Each row below holds a small network's activations on one record, seen along a few directions.
Here are examples, each followed by its value of one field, Bado.
Other fields move the rows too, some of them a lot.
In the rows, 500 means zero.
Strong random noise was added to every row along 16 fixed directions; ignore it. To show where, here is one row again and again, with new noise each time:
336; 508; 591; 623; 555; 537; 527; 423; 469; 527; 572; 740; 312; 355; 643; 510; 464; 360; 514; 510; 379; 470; 323; 342; 478; 385; 482; 373; 633; 391; 526; 451; 218
197; 444; 342; 698; 276; 569; 693; 486; 479; 713; 598; 522; 509; 577; 526; 366; 452; 353; 660; 468; 482; 519; 391; 620; 474; 522; 815; 580; 646; 596; 606; 626; 448
509; 213; 633; 647; 326; 446; 685; 323; 580; 457; 431; 449; 541; 379; 727; 341; 409; 600; 583; 661; 329; 497; 677; 481; 573; 340; 293; 303; 287; 550; 375; 575; 431
785; 368; 573; 312; 235; 500; 745; 622; 544; 490; 521; 389; 747; 628; 549; 274; 359; 486; 796; 524; 326; 430; 717; 546; 509; 588; 314; 688; 428; 525; 496; 728; 692
330; 648; 489; 527; 407; 687; 571; 421; 560; 518; 538; 564; 395; 353; 340; 317; 329; 639; 404; 525; 453; 433; 741; 586; 408; 494; 596; 242; 605; 390; 479; 394; 365
563; 391; 554; 439; 503; 518; 497; 478; 364; 664; 452; 575; 605; 550; 499; 580; 400; 315; 592; 505; 406; 365; 628; 705; 464; 421; 559; 457; 490; 332; 471; 485; 283
182; 465; 133; 617; 728; 356; 758; 536; 605; 488; 584; 584; 461; 562; 443; 437; 443; 419; 545; 176; 592; 556; 466; 437; 454; 552; 716; 831; 478; 575; 642; 411; 428
526; 491; 498; 409; 544; 581; 634; 527; 675; 537; 437; 575; 414; 398; 583; 591; 334; 653; 551; 541; 465; 833; 542; 531; 511; 571; 497; 577; 571; 620; 508; 449; 573
780; 463; 669; 486; 766; 366; 234; 517; 436; 617; 453; 412; 525; 559; 545; 805; 472; 453; 451; 518; 632; 582; 796; 687; 625; 325; 454; 385; 201; 623; 355; 337; 426
677; 325; 485; 684; 701; 516; 534; 665; 591; 403; 518; 188; 606; 509; 599; 486; 650; 741; 538; 530; 732; 123; 629; 546; 549; 530; 537; 474; 344; 695; 476; 804; 406
563; 650; 627; 603; 775; 366; 386; 643; 623; 306; 902; 404; 390; 676; 509; 412; 444; 370; 589; 430; 502; 414; 700; 130; 543; 524; 387; 570; 335; 696; 477; 498; 409
431; 589; 610; 329; 786; 452; 257; 573; 564; 625; 674; 407; 693; 676; 272; 701; 535; 417; 700; 406; 549; 421; 511; 616; 491; 447; 482; 678; 632; 462; 473; 629; 396
671; 814; 613; 422; 235; 532; 675; 585; 562; 466; 468; 653; 510; 247; 539; 226; 478; 805; 512; 402; 543; 753; 417; 287; 609; 486; 149; 375; 460; 606; 521; 421; 939
391; 507; 504; 432; 530; 346; 497; 625; 438; 492; 692; 355; 571; 545; 313; 298; 572; 369; 611; 290; 544; 325; 709; 622; 487; 354; 502; 716; 394; 435; 597; 478; 437
553; 345; 604; 527; 397; 702; 637; 608; 480; 445; 514; 218; 642; 413; 706; 372; 515; 713; 610; 719; 609; 373; 502; 589; 541; 669; 572; 460; 340; 623; 512; 751; 552
459; 658; 790; 399; 622; 499; 346; 492; 585; 481; 533; 337; 219; 531; 362; 500; 609; 466; 302; 601; 537; 489; 559; 741; 522; 313; 461; 282; 436; 679; 391; 393; 332
420; 574; 616; 393; 631; 441; 508; 640; 461; 433; 686; 514; 503; 395; 551; 419; 560; 431; 639; 360; 541; 481; 361; 361; 537; 438; 355; 700; 453; 465; 613; 500; 490
300; 558; 415; 444; 504; 407; 486; 555; 520; 497; 633; 324; 559; 572; 388; 470; 529; 526; 575; 431; 631; 850; 527; 537; 527; 647; 678; 832; 434; 599; 588; 413; 744

492; 345; 602; 311; 561; 375; 531; 432; 444; 432; 402; 548; 294; 260; 667; 573; 445; 394; 426; 479; 443; 812; 591; 595; 568; 316; 369; 673; 319; 428; 539; 218; 499 : v3
713; 553; 401; 719; 452; 335; 360; 280; 463; 487; 482; 664; 535; 808; 413; 549; 531; 222; 456; 425; 371; 124; 512; 240; 486; 452; 406; 336; 675; 358; 337; 653; 439 : v2
551; 624; 618; 535; 461; 398; 311; 540; 574; 430; 671; 399; 461; 592; 503; 510; 650; 469; 558; 510; 519; 602; 363; 265; 578; 484; 344; 613; 583; 642; 489; 639; 722 : v8
400; 402; 475; 591; 577; 531; 566; 527; 689; 578; 602; 522; 635; 341; 633; 561; 324; 754; 736; 498; 505; 752; 589; 377; 564; 497; 432; 563; 497; 620; 510; 572; 551 : v1
663; 429; 438; 768; 449; 439; 594; 411; 780; 615; 274; 502; 481; 785; 433; 611; 654; 618; 444; 611; 441; 427; 376; 563; 506; 479; 515; 261; 741; 785; 319; 788; 447 : v3
174; 585; 499; 223; 854; 722; 589; 301; 637; 460; 343; 553; 544; 507; 417; 682; 369; 594; 375; 575; 523; 525; 180; 627; 422; 695; 552; 410; 527; 439; 377; 446; 336 : v7
528; 404; 307; 406; 652; 464; 548; 393; 596; 569; 245; 634; 615; 641; 311; 745; 377; 570; 433; 513; 410; 684; 621; 646; 395; 641; 627; 526; 597; 367; 420; 355; 420 : v2
293; 696; 502; 550; 591; 499; 594; 468; 754; 231; 777; 419; 199; 562; 479; 257; 378; 482; 424; 476; 464; 577; 564; 198; 506; 590; 460; 536; 444; 751; 481; 441; 535 : v7
229; 380; 622; 450; 528; 466; 459; 505; 518; 614; 546; 409; 645; 354; 445; 514; 599; 611; 659; 515; 507; 601; 421; 667; 515; 346; 465; 567; 521; 435; 536; 542; 401 : v1
522; 516; 475; 650; 639; 462; 414; 389; 588; 512; 416; 490; 458; 490; 523; 626; 619; 599; 412; 456; 624; 317; 376; 494; 548; 382; 443; 350; 569; 583; 404; 649; 453 : v1
548; 581; 618; 397; 388; 550; 464; 589; 275; 482; 639; 505; 273; 464; 662; 406; 362; 172; 434; 513; 472; 552; 608; 519; 533; 441; 539; 514; 260; 539; 575; 270; 506 : v8
506; 599; 462; 480; 561; 469; 377; 484; 615; 325; 628; 413; 185; 372; 692; 531; 474; 476; 410; 405; 639; 630; 455; 300; 636; 383; 344; 678; 446; 776; 542; 503; 798 : v5
507; 477; 323; 583; 382; 305; 509; 609; 395; 508; 409; 629; 498; 389; 530; 503; 734; 537; 472; 323; 582; 734; 257; 372; 534; 444; 469; 725; 546; 477; 679; 392; 747 : v5
677; 414; 439; 666; 267; 430; 677; 676; 343; 483; 506; 592; 368; 450; 576; 293; 560; 395; 502; 470; 419; 505; 637; 438; 447; 544; 646; 576; 522; 405; 652; 397; 433 : v4
434; 461; 431; 544; 602; 390; 389; 517; 376; 434; 398; 549; 348; 441; 395; 547; 723; 434; 268; 433; 537; 374; 424; 567; 423; 372; 565; 465; 513; 345; 570; 323; 306 : v5
639; 610; 422; 616; 296; 560; 417; 526; 418; 505; 629; 503; 257; 449; 509; 395; 389; 387; 441; 456; 524; 443; 826; 476; 498; 469; 655; 495; 605; 490; 564; 448; 578 : v7
632; 568; 623; 313; 608; 498; 472; 536; 484; 510; 463; 485; 571; 729; 455; 635; 495; 380; 521; 590; 454; 622; 382; 529; 481; 694; 519; 572; 478; 515; 427; 471; 513 : v4
386; 396; 669; 512; 378; 460; 491; 451; 770; 262; 675; 238; 254; 471; 412; 234; 582; 577; 507; 644; 299; 377; 702; 459; 454; 358; 335; 509; 642; 578; 456; 678; 396 : v6
564; 452; 408; 620; 318; 438; 654; 527; 601; 375; 512; 323; 331; 548; 555; 276; 505; 555; 411; 519; 518; 558; 668; 489; 536; 534; 543; 523; 358; 771; 498; 497; 671 : v6
335; 424; 354; 706; 344; 445; 566; 285; 503; 622; 439; 670; 390; 610; 546; 543; 382; 331; 452; 555; 338; 730; 466; 472; 473; 511; 686; 408; 576; 536; 445; 370; 441 : v6
436; 506; 511; 447; 325; 482; 496; 376; 473; 557; 442; 502; 490; 493; 374; 403; 431; 475; 430; 497; 415; 508; 705; 690; 476; 353; 474; 383; 447; 426; 456; 387; 502 : v8
341; 603; 510; 721; 546; 395; 452; 412; 547; 617; 562; 669; 527; 518; 485; 522; 479; 502; 508; 456; 495; 643; 431; 345; 576; 353; 434; 268; 424; 630; 440; 377; 450 : v2
537; 719; 534; 435; 549; 626; 361; 733; 554; 614; 695; 462; 598; 548; 285; 536; 477; 601; 646; 463; 576; 519; 618; 526; 459; 596; 605; 577; 728; 505; 580; 577; 533 : v3
278; 280; 509; 653; 506; 453; 441; 430; 585; 561; 558; 404; 470; 410; 544; 585; 596; 549; 625; 578; 478; 611; 490; 559; 504; 407; 616; 637; 685; 479; 540; 640; 376 : v4

Here are new rows. What is Bado for each?
415; 450; 501; 289; 418; 750; 610; 633; 483; 524; 569; 501; 276; 281; 649; 450; 412; 382; 607; 479; 467; 376; 379; 665; 454; 456; 583; 734; 759; 468; 687; 647; 430 : v6
402; 316; 370; 369; 535; 613; 549; 586; 397; 513; 622; 386; 753; 423; 682; 492; 312; 447; 738; 423; 581; 351; 553; 541; 535; 527; 511; 769; 304; 485; 621; 638; 593 : v5
724; 587; 711; 376; 564; 650; 251; 553; 378; 443; 468; 467; 368; 301; 637; 669; 546; 566; 372; 628; 608; 458; 480; 523; 546; 468; 413; 383; 488; 437; 492; 477; 531 : v8
145; 617; 412; 564; 387; 616; 548; 249; 512; 218; 722; 375; 587; 535; 394; 173; 388; 540; 468; 563; 454; 298; 547; 188; 416; 767; 550; 452; 478; 289; 450; 579; 571 : v3
479; 537; 547; 237; 525; 810; 377; 334; 739; 487; 481; 302; 429; 349; 502; 676; 236; 751; 509; 668; 551; 612; 687; 690; 511; 596; 505; 535; 725; 535; 380; 688; 678 : v1
366; 444; 611; 384; 601; 453; 632; 459; 608; 398; 482; 550; 536; 552; 477; 418; 558; 467; 545; 518; 321; 388; 243; 420; 451; 470; 285; 475; 509; 469; 448; 562; 328 : v6
520; 469; 571; 421; 446; 523; 427; 494; 533; 562; 614; 423; 645; 573; 520; 558; 372; 475; 709; 564; 446; 666; 600; 484; 549; 563; 483; 641; 518; 528; 472; 578; 628 : v7
786; 543; 619; 510; 319; 509; 471; 797; 321; 618; 563; 431; 782; 637; 575; 471; 630; 509; 706; 577; 556; 558; 351; 446; 556; 679; 514; 542; 419; 609; 565; 616; 699 : v6
